A small network was shown many inputs. Here are its activations along a few directions, one row for each input.
Each table varies a few parts of the input and shows all the possible inputs, shuffled.
A made-up example of a description, with smaller parts first: ring(5) and (point or line(11) or (values(2) and line(6))).
Shared parts are said once, and a part with two or three values counts as separate values.

Other details of the inputs vary at random and push rows far along two fixed directions, the same in every table; ignore that.

A family of inputs:
R1: [-56 -28 -29 -58  47  15  -9  27 -16 -23  46  -1   8]
R2: [ 31  -8  -1  15 -11   8  14 -47  12  13  14  -9 -29]
R3: [ 14 -23 -13  -2   6  18   0 -37   7   3  30  -6 -30]
R4: [-28  12 -12   0   0 -28   2  46 -17  -8 -18   6  33]
R5: [-41  -2  11 -24  31   2 -13  12 -23 -11  20  -5   0]
R6: [ -5 -21 -22  -2   1  -3  -2  -3 -12   5  20   1 -11]
R7: [ -8  31  -1  18   4 -35  12  30  -3  -6 -23  -4  38]
R8: [ 27 -21  -1   6  -7  25   7 -49  17  11  22  -9 -38]
R9: [-29 -16  14 -25  18  22 -19 -13 -11  -4  25  -1 -23]
R10: [ 12  38  16  24  -4 -21  15  10   6   6 -35  -7  31]
R11: [-38 -21 -21 -36  17   6 -13  36 -17 -17  12   7   6]
R12: [-37  -2   9 -23  31  -2 -11   6 -24  -9  23  -7  -2]
R13: [ 38   5  11  28 -34   0   0 -12  18  12 -22   6  -9]
R14: [ 19  13   4  32 -36 -22   2  18   3   9 -40  11  10]
R15: [-25  11 -15  -7  14 -24   1  40 -18 -12  -1   1  35]
R16: [ 46  15  15  36 -34   1  14 -32  20  15 -24   3 -15]
R17: [ 24   3  -1  25 -29  -6  -1 -10   6  12  -9   1  -2]
R18: [ -3 -26 -13 -18   3  25  -6 -15   7   1  27   1 -23]
R19: [ -5  22   1   0  22 -17  15  11  -5  -3  -6 -13  21]
R20: [  1  31   4  14 -16 -30   0  47  -5  -5 -40   9  40]
R21: [-22  -4  -4 -30  34   9   4   4  -4 -10  19 -12   7]
R22: [ -3  35  14   8  -5 -26  14  32   4  -8 -41   6  39]
R23: [-31 -11 -11 -38  27  14  -7  18  -2 -19  14   5   8]
R24: [-26 -18 -22 -26  27   4   0   9 -11 -10  34  -3   3]
R25: [ 38  10   7  34 -32  -2   4 -12  16  16 -19   4  -8]
R26: [-15 -16  19 -19  11  26 -20 -16  -7  -2  19   3 -28]
R27: [-16  22 -11  20  -5 -44   8  48 -17  -4 -24   2  39]
R28: [ 12  30  40  27 -20 -16  -6   5  -2   7 -36   7   7]
R29: [-18  14 -15   3  10 -30   6  35 -19  -6  -3   0  34]
R30: [ 25 -12  15  -3  -4  28   0 -34  20   9  -5   1 -19]
R31: [  6 -33 -11 -18   3  36 -10 -38  14   2  31  -1 -37]
R32: [  1  -6   0  -8   2  14   6 -17   9  -2   9  -2 -11]
R33: [ 52  15   8  50 -46 -11   1 -14  13  19 -31   5  -7]
R34: [ 33 -27   2  -2 -17  35  -9 -47  24  10   9   6 -42]
R35: [ 28 -10  12   0  -5  28   2 -38  17   9   2  -3 -25]
Description of these inputs: line(5) and (point or line(6)).
Q: Change only the line(5) part in R25. List by row number the other rows that result.
A: R1, R13, R18, R24
Q: Start at R27 and move only the line(6) part, one step at a time. The first step leads to R15. Which rows follow, in order?
A: R1, R7, R8, R21

A family of inputs:
R36: [-10   0  -1 -14   5   2  -1  17   1  -8  -8   6  11]
R37: [ 15   8  16  19 -27  -4  -7   5   5   6 -26  11  -2]
R38: [-9  0 -8 -8  9 -2 -2 11 -6 -3  7 -2  9]
R39: [-26  -4 -17 -18  24  -9   6  14 -15 -11  18  -5  11]
R40: [ -6 -31   4 -27   5  34 -19 -19   3  -2  21   6 -33]
R41: [  3   5  22   3   5  10  -2 -23   4   4   1  -6 -14]
R42: [ 39   9  15  29 -28   3   7 -26  17  16 -22   0 -12]
R43: [-11  -6 -16  -3   6  -8   4  10  -8  -2   7  -3   6]
R44: [ -4  55  28  31 -12 -45   9  46  -8   0 -57   3  49]
R45: [-26 -12 -27 -18   6  -8  -2  30 -12 -11  10   6  13]
R46: [-24 -10 -20 -21   9  -1 -10  30  -9 -13  11   8  15]
R47: [ -8 -20 -16 -17   8  12 -10   1  -3  -5  19   2  -7]
R48: [-27   8   4 -27  31   4   5  13  -3 -14   8  -6  14]
R49: [ 10 -10  -2  -1 -17  10  -4  -1  10   1  -8  10  -7]
R50: [ -5   5 -16   9  -5 -22   6  22  -8  -2  -9   1  17]
R51: [ 11 -17  -2  -4   9  20  -2 -36   6   7  30 -11 -27]
R52: [ 12 -21  -5  -6   5  21  -4 -34   5   6  29  -6 -27]
R53: [ -7  15  -5  11   9 -20  15   7  -6   1   2 -10  13]
R54: [ 34  13  28  33 -23   1   2 -33  11  16 -17  -1 -18]
R55: [ 38  12  17  28 -21   2   9 -31  15  14 -16  -3 -13]
Q: Changing only one part turns R41 into R44. The same change can be made to R53. Which row results?
A: R43
Q: What do these inputs look like to the network?
A: line(4) and line(5)
Q: Start at R39 and move only the line(4) part, one step at a time. The first step leads to R52. Which rows follow, in order?
A: R55, R54
Q: Start at R45 and move only the line(4) part, one step at a time. The first step leads to R46. Which rows follow, in order?
A: R49, R37

A family of inputs:
R56: [ 27 -18   4   6 -13  23   2 -43  16  11  10  -1 -33]
R57: [ -7  11   9   5  -1 -11   2  10  -6  -2 -12   1  10]
R58: [-26 -27 -31 -36  15  12  -7  19  -7 -14  23   6   2]
R59: [  3  22  15  17 -11 -14   1  12   0   3 -23   3  10]
R60: [  6  21   8  23  -7 -21   6   9  -6   6 -15  -4  14]
R61: [ 10  19  12  10  -8  -8   2  11   6  -1 -25   4  16]
R62: [ -3  -1 -13   8 -12 -15  -2  23  -6  -1  -7   7  11]
R63: [-25  -9   4 -29  17  13 -15  14  -7 -12   9   6   3]
R64: [  5  18  10  20  -7 -19   4   8  -4   5 -20  -2  12]
R65: [ 25 -19   0  13 -12  16  -3 -46   8  14  24  -6 -39]
R66: [-29 -14 -17 -33  33   9  -1   5  -7 -14  31  -5   3]
R67: [ 10  20   3  18  -4 -18  12   7   1   5 -15  -6  18]
R68: [ 27 -15   7   6 -16  25  -2 -38  20  11   7  -1 -33]
R69: [-22  -8  -9 -27  24   6   0  10  -5 -10  12  -3   6]
Q: Changing only one part turns R67 into R60. The same change can be made to R61. Which row results?
A: R63
Q: What do these inputs look like to the network?
A: values(2) and (point or line(6))
Q: Change only the values(2) part in R64. List by row number the other rows that result.
A: R69

A family of inputs:
R70: [-11   0 -10  -5   6  -9   3  14  -8  -3  -1  -1  10]
R71: [13  4  6  6 -5  2  2 -7  7  3 -9  0 -1]
R72: [ 18   3  11  16 -12   1  -2 -15   4   9  -7  -1  -9]
R73: [-12   8   4  -8  11  -3   2  10  -1  -7  -3   0  11]
R74: [-26   6   3 -16  20  -6   1  17 -10 -10   4  -2  13]
R75: [-1  6  5 -1  5 -1  0  2 -2 -1 -3 -2  5]
R76: [ 20   1  -2  17 -12  -1   1 -13   5  10   0  -3  -6]
R77: [10  0  5  7 -9  2 -2 -3  2  5 -8  2 -3]
R78: [-15   8   5  -7  10  -4   4   9  -4  -6  -1  -2  10]
R79: [ 16   1   9  14 -19   4  -1 -12   9   8 -10   3 -11]
R80: [ 13  -2  -5  10 -11  -2  -1  -4   1   5  -2   2  -3]
R81: [ 18   2   8  14 -17   3   1 -10  10   7 -12   4  -8]
R82: [  7   1   7   9 -11   1  -4  -4   2   4  -7   3  -6]
R83: [ 17   5  11  17  -9  -2   3 -17   3  10  -5  -4  -9]
R84: [ 17   3   0  17 -14  -1   2 -12   7   8   0  -1  -6]
R85: [-15 -58 -21 -45  18  48 -19 -31   0  -6  56   3 -46]
R86: [ 19   1  -1  18 -12  -2   0 -13   4  10   1  -3  -8]
R87: [-11   6   3  -9   9  -2   0  12  -1  -7  -4   2  11]
R88: [-14   8   6  -6  11  -5  -1  11  -6  -6  -1  -1   9]
R89: [ 10   6   7   9  -3  -1   4 -10   1   6  -5  -4  -2]
R90: [ 20   3   9  14 -12   2  -1 -15   6   9  -8  -1  -8]
R91: [-11   5  -6  -2   7  -8  -2  14  -6  -5   4  -1  11]
R92: [-7  4 -9 -5  8 -6  2 15 -2 -5  2 -2 15]
R93: [  4 -12  -7  -2  -7   8  -3  -8   3   1   9   3 -11]
R94: [-14   0  -7  -3   5 -10   2  14  -8  -4   0   0   8]
R95: [-10   0  -7  -4   3  -8  -3  17  -8  -5   0   3  11]
R96: [-14   9   5  -7  10  -3   1  11  -3  -7  -2   0  10]
R97: [-15  -6 -13 -17  11  -1  -1  19  -5  -9   5   2  12]
R98: [-14   1  -8  -4   4  -9   4  14  -6  -5  -1   0   9]
R99: [ -5 -54 -20 -39  11  47 -15 -36   6  -3  50   3 -46]
R100: [11 -1 -6 10 -9 -5  7 -5  3  5 -5 -2 -2]
R101: [-24   5   1 -18  20  -3   4  17  -6 -11   2  -1  15]
R102: [ -9   2  -1 -10   5  -1  -1  17  -2  -6  -7   3  12]
R103: [-23   1   0 -16  12  -4  -6  24 -11  -9  -2   3  13]
R104: [-13   6   5  -7   8  -4  -4  12  -5  -6  -3   1   9]
R105: [-12   8   5  -6  11  -5  -1  11  -7  -5  -1  -2  10]
R106: [11  3 -3 11 -8 -2  2 -6  6  4  1  0 -1]
R107: [ 21   4   8  12  -9   4   4 -17   9   7  -7  -3  -8]
R108: [ 11   5   6   7  -2   0   7 -10   5   5  -6  -4  -1]
R109: [ 17   4  10  14 -14   3   0 -16   9   7  -8   1 -10]
R110: [ 16   0  -1  21 -16  -8   5 -10   1  10  -7  -2  -8]
R111: [-13   1  -9  -5   5  -8   6  14  -4  -6  -1   0  10]
Q: What do these inputs look like to the network?
A: ring(6) and (values(3) or line(4))
Q: Changing only the ring(6) part turns R81 into R82. The same change can be made to R99. Which row results?
A: R85
Q: Which other rows agree with R70 in the ring(6) part? List them by row number.
A: R75, R76, R77, R80, R89, R90
